A small network was trained on made-up records. Each row is its average activation on records with the value named, seen along a few directions.
Values that are neighbours, or in one group, have similar rows; names and order tell nothing.
In the rows, zero is written as 500.
Strong random noise was added to every row along 21 fixed directions; ignore it. To show where, here is one row again and again, with new noise each time:
[296 677 489 452 607 581 632 542 536 431 455 575 544 557 352 609 758 587
 380 360 479 456 562 490 606 347 446 534 427 462 508]
[661 508 375 433 418 630 554 405 487 435 593 622 432 615 507 476 483 479
 542 553 418 577 612 544 443 597 573 416 542 554 423]
[583 527 494 462 480 434 495 636 343 582 633 562 535 500 639 539 475 489
 575 500 536 441 427 578 428 539 372 579 433 460 458]
[481 331 581 671 536 491 459 390 434 391 559 399 465 533 526 513 650 281
 500 644 426 468 299 480 547 554 492 468 424 408 490]
[568 514 486 450 546 406 469 540 527 486 415 608 508 463 514 667 506 501
 556 438 459 404 270 702 453 621 551 376 412 351 438]
[481 428 567 553 581 348 396 543 410 600 492 452 582 318 446 559 569 485
 445 477 798 671 325 460 639 483 353 432 511 511 552]
[455 471 436 455 461 340 615 482 742 676 557 506 385 612 432 445 560 554
 524 217 494 438 371 466 355 365 495 615 432 456 474]
[547 540 384 364 349 439 467 547 371 534 567 583 739 601 493 515 556 511
 463 546 416 583 535 622 598 432 401 414 418 462 233]
[434 363 483 530 689 548 498 423 595 504 500 459 364 450 559 489 580 571
 558 534 315 340 444 346 527 533 440 419 668 456 374]
[588 496 470 435 337 484 482 624 271 578 563 564 527 448 670 506 562 685
 556 454 460 441 530 592 538 578 352 544 457 474 404]
[423 529 493 532 420 648 388 242 561 514 341 388 602 524 413 553 470 608
 441 568 513 591 510 364 433 545 510 386 505 571 675]
[403 530 594 429 511 617 373 463 527 455 441 556 434 528 626 500 547 742
 542 549 529 427 626 504 493 668 545 515 513 476 562]
[380 448 487 428 517 528 267 289 468 479 410 523 544 514 533 536 470 683
 522 634 519 692 618 436 579 337 524 542 660 577 602]
[589 563 439 542 333 544 433 373 402 381 520 622 531 518 479 673 534 461
 470 615 474 530 466 575 452 512 567 431 404 484 566]
[328 411 665 411 524 489 458 389 661 469 416 383 564 657 506 329 407 472
 479 437 386 436 577 418 590 517 616 655 388 452 546]
[489 557 585 492 340 421 436 490 482 489 532 584 526 542 543 551 569 542
 496 522 502 403 553 474 455 474 497 580 371 366 481]
[608 419 401 490 496 466 327 466 447 424 588 580 358 521 565 482 403 445
 590 477 427 594 433 481 422 561 595 472 517 438 595]
[568 493 545 485 436 242 498 620 440 567 656 622 372 609 602 658 447 613
 625 667 582 505 374 625 387 530 603 524 636 528 460]
[415 626 455 444 493 640 528 591 415 509 560 531 511 489 381 616 510 618
 305 316 512 461 456 412 600 523 447 478 370 581 622]
[550 438 485 562 457 353 517 611 430 547 622 602 380 492 512 485 454 517
 549 462 672 572 438 537 552 519 593 490 562 525 430]
[420 388 681 585 441 454 520 370 578 506 404 508 542 397 544 484 579 575
 511 487 507 258 548 334 646 643 510 471 459 355 353]
[432 494 480 394 413 405 374 574 533 544 603 449 451 634 472 501 491 622
 422 611 519 633 492 532 473 379 514 529 542 600 541]
[401 700 524 541 539 558 396 690 432 521 440 454 503 434 423 571 279 575
 346 522 518 477 454 503 517 364 556 491 472 622 608]


Field Tul:
d9: [487 534 492 506 517 354 563 660 550 571 504 446 611 399 459 473 436 395
 535 539 576 467 542 469 441 348 385 545 556 464 417]
d10: [460 703 479 658 493 510 523 547 577 687 524 476 624 570 380 459 362 469
 433 330 581 493 425 260 434 535 542 357 445 564 418]
d7: [595 563 658 571 520 466 401 493 431 584 548 392 481 440 653 477 552 557
 502 526 439 482 360 461 419 655 413 549 456 592 623]
d1: [475 582 404 463 572 446 430 570 518 561 600 402 602 519 505 407 445 533
 428 444 432 648 505 332 546 566 422 432 556 686 559]
d5: [543 456 486 409 410 594 449 530 320 605 578 532 637 569 538 487 507 555
 464 447 567 525 495 551 576 644 386 474 398 491 362]
d2: [438 539 338 415 512 547 443 613 463 394 621 537 610 593 545 465 520 415
 509 535 511 525 529 634 463 541 466 500 367 474 524]
d8: [630 568 559 472 558 542 345 403 456 598 492 634 275 512 540 507 522 624
 457 496 298 630 456 576 526  79 530 604 661 586 335]
d4: [499 543 594 450 715 446 535 623 535 554 601 479 467 463 464 571 559 482
 408 557 460 466 431 455 575 452 406 464 596 526 394]
d6: [318 472 419 527 685 512 478 438 604 420 476 494 490 532 472 531 453 457
 549 455 378 377 502 328 447 447 583 541 588 420 603]
d3: [604 501 719 644 582 475 431 323 488 547 405 420 473 418 639 404 527 430
 572 522 437 464 492 349 480 553 463 572 539 493 511]
The values of Tul form a star with 3 arms.
- List every value one step from d6, in the order listed. => d7, d5, d3
- List every value one step from d8, in the order listed. => d4
- List every value one step from d9, in the order listed. => d2

Field Vuvo:
h6: [499 566 444 180 721 630 487 561 670 285 678 689 604 528 430 576 389 331
 279 472 430 396 578 607 722 637 577 457 331 591 473]
h2: [431 373 413 534 499 367 490 473 678 587 585 533 201 570 477 636 303 604
 607 509 553 407 323 464 232 400 670 577 650 490 635]
h4: [502 795 234 615 586 678 561 726 268 443 504 668 686 341 523 582 492 446
 555 435 511 416 601 576 408 417 377 402 471 426 429]
h8: [620 610 623 364 426 431 242 577 433 527 585 489 480 581 450 340 442 554
 330 479 303 711 577 276 626 488 495 388 481 488 394]
h3: [407 485 681 328 665 416 324 545 453 532 204 595 550 382 568 464 435 717
 611 267 365 442 632 388 726 417 499 571 563 196 399]
h1: [398 543 356 506 443 638 362 507 657 337 462 449 441 505 218 600 523 424
 194 578 450 561 470 510 502 297 609 340 400 525 561]
h9: [571 319 185 493 395 499 554 612 350 642 584 504 331 440 667 259 427 695
 705 135 521 614 557 545 460 500 463 629 638 579 517]
h11: [519 500 573 732 455 417 327 541 480 460 295 376 577 284 539 381 241 455
 505 640 516 485 455 511 619 632 669 269 535 570 438]
h7: [463 488 379 505 471 277 595 369 495 626 477 549 708 478 465 603 299 627
 659 306 491 539 393 271 512 630 542 422 643 586 622]
h5: [472 575 427 511 307 387 548 242 540 506 287 550 766 445 629 633 696 648
 622 437 395 403 491 663 464 517 430 566 368 486 572]
h10: [554 576 378 279 484 524 564 488 358 493 438 566 592 561 468 718 539 709
 480 482 123 415 451 552 551 512 408 412 540 500 434]
The values of Vuvo form a line.
- Going along Vuvo from h10 by way of its neighbour h2, in what order are h6, h8, h3, h5 met? => h8, h3, h5, h6
- How many steps from neighbour to neighbour lead from h9 to h4, at the fewest? => 2

Field Veka:
k1: [311 506 625 584 679 351 506 666 540 612 253 439 647 222 580 579 367 612
 523 580 617 226 494 451 672 471 427 462 647 490 324]
k7: [498 455 869 640 444 533 415 375 433 490 490 416 527 509 548 557 902 456
 369 673 415 360 301 516 647 544 391 477 324 343 295]
k4: [645 449 598 615 362 541 432 254 378 298 650 549 374 647 583 228 453 238
 555 731 458 765 779 464 606 347 667 727 493 652 599]
k8: [775 512 900 388 589 444 580 567 517 608 331 323 384 383 354 362 364 329
 335 420 411 594 458 502 623 426 493 586 471 487 474]
k3: [623 662 436 563 479 670 732 415 433 555 428 484 515 663 303 559 297 350
 401 238 364 676 357 538 453 387 663 480 416 632 634]
k6: [441 345 504 872 738 449 671 436 345 549 514 456 410 578 633 114 371 391
 762 413 593 707 547 409 745 557 765 567 805 728 315]
k2: [602 454 517 584 436 672 350 409 541 517 346 438 497 316 575 552 604 506
 502 584 554 460 329 701 399 632 404 329 380 441 437]
k5: [551 268 500 347 180 312 510 583 386 231 616 624 443 369 316 860 867 500
 381 602 788 539 545 505 580 645 390 415 370 174 744]
k10: [629 643 671 420 675 597 801 850 196 548 399 441 571 313 590 664 488 483
 621 415 474 237 587 473 395 730 199 637 535 333 636]
k9: [608 488 300 528 499 727 422 437 662 588 420 424 577 226 604  88 643 423
 450 486 502 493 701 693 486 293 204 461 435 596 142]
The values of Veka form a star with 3 arms.
- List every value one step from k4, in the order listed. => k5
- List every value one step from k9, in the order listed. => k7, k8, k10
- List every value one step from k3, in the order listed. => k2

Field Peba:
j9: [582 471 460 490 332 515 478 637 419 527 435 530 480 385 513 363 580 610
 445 328 471 521 485 650 676 527 485 406 405 463 297]
j4: [591 426 392 489 493 302 498 441 521 500 587 513 594 612 483 544 430 250
 559 516 391 552 305 556 433 463 540 484 439 438 436]
j3: [420 434 458 415 476 629 517 394 529 581 367 551 665 477 333 657 210 501
 435 457 787 522 439 578 546 479 600 457 453 541 556]
j5: [599 446 375 489 431 195 425 523 640 602 594 429 496 457 473 409 541 507
 500 386 516 677 327 492 470 564 485 394 515 627 543]
j10: [451 513 386 379 452 470 641 439 670 357 664 637 637 596 402 615 604 374
 406 420 431 326 554 457 530 604 529 478 317 432 462]
j11: [357 544 619 774 323 520 486 416 460 561 607 434 408 675 454 482 531 600
 446 471 597 406 345 244 419 717 632 445 371 521 608]
j8: [655 399 597 554 413 590 522 113 616 718 449 481 540 294 453 496 453 571
 349 483 507 475 479 303 666 412 404 447 566 713 324]
j2: [347 447 516 525 506 516 495 469 681 365 364 456 433 539 428 521 570 571
 412 541 326 359 434 610 628 548 667 366 464 490 425]
j7: [538 457 265 643 668 476 570 377 564 524 615 618 487 459 509 415 480 308
 652 409 699 635 460 440 438 427 499 482 594 586 474]
j1: [527 606 480 418 615 421 456 632 538 431 555 507 517 423 532 516 419 443
 481 650 429 511 651 500 476 344 465 563 610 563 551]
j6: [552 539 404 303 560 682 549 677 361 475 597 532 424 547 516 690 327 543
 501 501 355 367 503 482 330 569 411 520 511 426 627]
The values of Peba form a line.
- Going along Peba from j8 by way of its neighbour j1, in what order are j9, j3, j5, j6 met? => j5, j6, j9, j3
- How many steps from neighbour to neighbour lead from j4 to j11, at the fewest? => 6
